These are the activations of a small neural network, seen along a few directions. Each row is one input.
Each table varies a few parts of the input and shows all the possible inputs, shuffled.
Descriptions start from the smaller parts, as in this example, which fits no table here: one of 5 places around a ring, together with either a single point or (one of 2 separate values, together with one of 4 places along a line) or one of 11 places along a line.
Shared parts are said once, and a part with two or three values counts as separate values.

Other details of the inputs shift rows strongly along two fixed directions, in all tables alike. That doesn't count.

Rows:
row 1: [  2   5   4   1 -14  -5  11  -1 -13   7   3]
row 2: [  7  19   7 -17 -27  17   8 -17   9   7  17]
row 3: [ 18   6 -31 -26   6  20  12 -16   8  -5  -3]
row 4: [-30  19  18  21 -11 -15   7   3  31 -25 -20]
row 5: [ 13   6 -24 -30  12  13  16  -6  -6  16  -1]
row 6: [-10 -21  16  30   8  -7 -35  20  -4 -25  -6]
row 7: [  9  16  -1 -14 -22  13  15 -24   8  -2  13]
row 8: [  9  20  15 -13 -37  16  29 -27   9   6  21]
row 9: [-19  16 -34 -15  23 -22  23  13  10   4 -19]
row 10: [ 14  12  19 -17 -23  21  26 -13   7  11  30]
row 11: [  6  -5 -50 -15  28 -10 -19   5 -10  -9 -17]
row 12: [ 12  17  22 -13 -31  27  30 -11   3  21  15]
row 13: [ 22  15  15 -14 -27  25  23 -19  23  -9  22]
row 14: [  2  -7 -39 -12  25 -16  -6   4 -22   1 -12]
row 15: [ -4  -2 -31   5  29 -20  -6  -4  36  33  -1]
row 16: [  7  -6 -53 -13  29 -10 -17   1 -11 -14 -17]
row 17: [-18 -13  19  49   7 -38  -5  15  18  27  -3]
row 18: [-24   9 -46 -18  40 -27   3  13  12  -6 -27]
row 19: [ 12  18  26  -8 -32  23  37 -16   3  15  13]
row 20: [  9 -16 -37 -17  41  -8 -20  14 -14  -3  -4]
row 21: [-21  32  11 -12 -20  -3  43  -9  31   4   1]
row 22: [-14 -13  21  22   2   4 -29  11  -8 -11 -13]
row 23: [  1  -4  43  25 -13  -1  -8  -2   3 -27   5]
row 24: [  6  22  23 -12 -41  17  25 -22  11  10  21]
row 25: [ 17 -17 -48 -16  37  -8 -15   6  -5 -22 -14]
row 26: [ 11  -2 -28 -15  18   8  -6  -2   0  -9 -15]
row 27: [-13  -9  27  31 -11 -19 -16  16 -24  -6  -8]
row 28: [  9  19  26 -17 -33  33  24 -18  14  16  18]
row 29: [-17  -9  34  32 -14 -16 -24  11 -16 -14  -7]
row 30: [ -4 -20  27  30   2 -20 -10  10 -15 -24  -5]
row 31: [-10 -13  30  32  -2 -11  -9   6 -17 -17 -15]
row 32: [-12 -13  34  30  -2  -8 -17   8 -12 -19 -17]
row 33: [ 10   0 -30 -30  16  13   8   2  -4  21  19]
row 34: [ -8 -13  27  33  -1 -12  -5   8 -21 -14 -16]
row 35: [ 21  13  16 -17 -26  23  26 -27  21  -7  24]
row 36: [-26  26   4  -3  -4 -10  19  -5  33 -12 -12]
row 37: [ -5 -18  30  34   3 -17 -15  21 -21 -15  -3]
row 38: [ -8  -7  21  28 -13 -18  -2   4 -20 -10  -7]
row 39: [ 15   7   7 -14 -10  10  23  -9   2   4  19]
row 40: [ 14  -5 -24 -19  25   5 -13   2  -2  -5   4]
row 41: [ -9 -18  24  28   0  -9 -12  20 -19  -4   4]
row 42: [ 12  22  33 -11 -36  32  25 -27  20   2  16]
row 43: [  7   2 -35 -18  11   0 -14   1  -5  -2  -6]
row 44: [ -9 -12  31  34  -2  -6 -18   1  -8 -28 -17]
row 45: [  0  -2 -33 -15  12  -4  -4  12 -20  21   0]
row 46: [  5  14   6 -13 -24   7  20 -12  -1  12  13]
row 47: [ 16   8 -28 -35  12  22   2  -9   4  12   1]
row 48: [  8 -11 -42 -16  34   3 -23  10  -8  -6 -21]
row 49: [ 10 -14 -37 -16  39 -11 -13  10 -13  -7  -7]
row 50: [-11 -14  33  33  -3  -9 -13   4 -12 -23 -15]
row 51: [-11  -2  18  19 -21   1 -21   5  -1  -9  -1]
row 52: [-13  -7  30  31  -9 -16 -25   5 -11 -24 -12]
row 53: [-15 -17  17  29   2   0 -33  15  -6 -18 -19]
row 54: [ -5  -6 -35   2  32 -26   2   4  25  43   2]
row 55: [  5  17  -7   0 -11   4  24 -21  56  39  18]
row 56: [ 19  12  14 -11 -21  14  35 -10   3   9  22]
row 57: [ 13   2 -31 -32  16  20  -1  -5   8  10  17]
row 58: [  0 -10  38  22 -15  -6   1  -3  -2 -23   6]
row 59: [-14  -7  28  25 -14 -15 -16  11 -19  -6  -4]
row 60: [ -6   8  11  -1 -20   8  -9  -4   2   4   9]
row 61: [  8   3 -30 -28   9  19  13   3 -10  30   2]
row 62: [ -4  -2 -30 -18  12  -3  -9   9 -17  19   1]
row 63: [-20  -9  28  26 -14 -10 -24  12 -13  -4  -3]
row 64: [ 17 -10 -30 -14  21  -8   9   5 -14  -1   0]
row 65: [ 14 -15 -46 -17  40  -4 -24  14  -6 -13 -10]
row 66: [  3 -11 -33 -15  35  -4 -15  15 -21   9 -17]
row 67: [  1  16  27 -13 -34  34  25 -13   9  26  21]
row 68: [-26 -17  26  53   9 -39 -19  10  25  16  -5]
row 69: [ -6   0  18  -1 -13  19  -2  -1   2  10   3]
row 70: [ 11   1 -29 -33  15  18   5  -2   4  17  19]
Each input here is: one of 5 places along a line, together with either one of 2 separate values or (one of 3 separate values, together with one of 4 places along a line).
The inputs of row 59 and row 43 match in every part but the place on the line of 5. If row 33 is changed in the same way as row 59 into row 43, which row does it become?
> row 6
The inputs of row 54 and row 55 match in every part but the place on the line of 5. If row 39 is changed in the same way as row 54 into row 55, which row does it become?
> row 13
Which other rows does row 17 become when the choice among 2 separate values takes its other values? List them by row number.
> row 9
Which other rows does row 10 become when the choice among 3 separate values takes its other values? List them by row number.
> row 59, row 66
Which other rows does row 15 become when the choice among 2 separate values takes its other values? List them by row number.
> row 36
Which other rows does row 3 become when the place on the line of 4 takes its other values? List them by row number.
> row 26, row 48, row 53
Which other rows does row 67 become when the choice among 3 separate values takes its other values? List them by row number.
> row 33, row 62
Which other rows does row 64 become when the place on the line of 5 takes its other values? List them by row number.
> row 25, row 30, row 35, row 58

Rows:
row 71: [  2  13  16  -4 -16   9  26  -5  15   7  14]
row 72: [ -3  -5  -5  -2   7   5 -10   8 -10  -5  -8]
row 73: [-11  -9  29  31  -5 -13 -10   4   7 -13  -8]
row 74: [  5  -1 -15 -17  11  10  -1   1  -9   2  -4]
row 75: [  1   7 -33 -22  18   6   7   1   9  16  -4]
row 76: [ 1 -4  5  9  2 -9  1  1  9 -4 -2]
row 77: [  6   4  13  -9 -11  15  15  -6  -4  -2  12]
row 78: [-10 -11   7  11   6  -3 -21  12 -12 -12 -10]
row 79: [ 22  -3 -45 -32  27   9   1  -4  -7   5  -1]
row 80: [  8  -1 -10 -10   4   7 -10  -3   1  -3   4]
row 81: [  1  -2   8   4  -7  -3  -2   1 -13  -8  -4]
row 82: [-4 -1 -3  7  6 -5 -6  2 11 -1 -3]
row 83: [  3 -12   2   9   6  -4 -15   9 -18  16   5]
row 84: [ -5  16  12   1 -23   7  16 -13  16   8   7]
row 85: [  8  11  19  -8 -29  12  21 -12  -1  -2  17]
row 86: [  5  -9  -2   4   9   1 -13   1  -8 -10  -6]
row 87: [ -6  -1   2   6   3  -7 -10  -1  13  -2   2]
row 88: [  8   7   8  -1 -13   4  21 -10  17   3  14]
row 89: [ -5  14  16  -3 -19  12  14  -9  20  11  10]
row 90: [-20  -1  23  29  -9 -16 -14   3   2 -10  -7]
row 91: [  7  -4 -41 -20  20  -3   6   1   3  38   9]
row 92: [-3  4 -7 -7  9  1  6  2  6  8 -6]
row 93: [ -4   6 -15  -7   5  -6   5  -4   4   7  -6]
row 94: [ 0 12  9 -6 -8  6 20 -4 12  9  5]
row 95: [ -1 -12   5  15   6  -4 -22   8  -8 -15  -9]
row 96: [  8 -11  -1   7   9  -2  -8   2 -11 -14   0]
row 97: [-2  0  2  6 -8 -1 -8  3 -9 -8 -5]
row 98: [  7   8  20  -9 -19  20  17 -10   0   1  11]
row 99: [ -5  -2  -9   5  10 -18   0   7  -4  -3  -6]
row 100: [ -2  -5  -4   1   1  -4  -9   4 -14  -8  -8]
row 101: [-10  -5   0  15   9 -22  -7   8  -6  -6 -14]
row 102: [ -2  -1  -7  -2  -2  -2 -11   3  -9  -6  -3]
The inputs of row 88 and row 96 match in every part but one. If row 99 is changed in the same way as row 88 into row 96, which row does it become?
> row 85
Describe the family of inputs behind these rows.
> one of 2 separate values, together with either a single point or (one of 3 separate values, together with one of 5 places along a line)
